A small network was trained on made-up records. Each row is its average activation on records with the value named, seen along a few directions.
Related values have similar rows: they may be neighbours, one step apart, or belong to one group.
Random noise pushes rows far along 4 fixed directions. That doesn't count. These rows show it; they differ only by the noise:
[ 539  202   23   11  188   47   22    6  -65   84  -95 -130  119  -72
  196]
[-184  124  238   12  243   95 -107   69  212  270  305 -135  309  490
  575]
[-822  -74  463 -166 -298  -61   53 -351  273 -249  298 -148  298  552
  509]
[ 482  283  -51   78  344  109  116  172   -4  292  -83  -93   90 -156
  225]
[ 261 -360 -136  280   63  163 -686 -269 -402 -105   84  182 -142  391
 -364]
[-202   -2 -105  201  158  160   43   15  -32  177   12  121 -109  -40
  -68]


Values of Tifav:
l5: [ 111  -20  183 -176 -155 -292 -186  -75  -28 -455   22 -250  252  108
   98]
l9: [ 196   84  164 -120   81 -194   91  273   74  -32 -115 -204   33  -36
  137]
l4: [ 885 -125  149 -169 -273 -338 -299 -128 -281 -559  -63 -350   38   75
 -215]
l1: [ 179  -19  156  -87 -199  -30  -28 -377 -136 -341  -17 -118   44   59
  110]
l3: [ -64  471  153 -430 -176  -90  667   88  406   98 -298  -79  -13 -692
  -12]
l6: [ 180 -153 -195 -221 -195  -75  207  -59  106 -175 -216  -18   -9 -198
 -155]
l7: [  41  -68  -32 -287 -289 -113  205  -73   47 -107 -191   -9   51 -189
 -193]
l8: [ 348  256 -129  -43  -62 -105  147   82  -38  113 -106  -49   16 -163
  220]
l2: [ 226    7 -177  199  121  125  -87  171 -185  105    7  304 -132 -272
 -133]
The values of Tifav form 3 separate groups.
Which other values are in the same group as l8? Give them in the order they are listed.
Answer: l1, l2
Which other values are in the same group as l6? Give them in the order they are listed.
Answer: l3, l7

Values of Pura:
g7: [-247    1 -205 -186  -48  140  155   41  363  255   14  161  -67 -106
 -203]
g6: [ 288   15  107  103   56 -179 -290  275 -125  -38  208  -50   97  150
  233]
g4: [ 134 -169  202  103  349   -5 -369  352  -57   37  302 -120  141  408
   87]
g3: [-447  158   61  204   78   54  -14 -141   41   40   67   93   56   85
  438]
g5: [ 122  427 -317  245  341  175  452  139  -52  426  -90  -21  -58 -525
    2]
g2: [ 755  217 -148  163  199  362  257  -94 -173  237 -210   86 -189 -379
   80]
g9: [-223 -342  -18 -291 -183  -92   26  -90  141  -68   69  -60  262  313
   60]
g1: [  87  134  186 -274   63   -1  -45    7  129  180  -77  -41  139   22
  -79]
g8: [ -49  294  227 -166 -128 -381  305  275  226 -203 -167 -368   47  -97
  316]
The values of Pura form 3 separate groups.
Which other values are in the same group as g8? Give them in the order they are listed.
Answer: g6, g4
Which other values are in the same group as g2? Give them in the order they are listed.
Answer: g3, g5
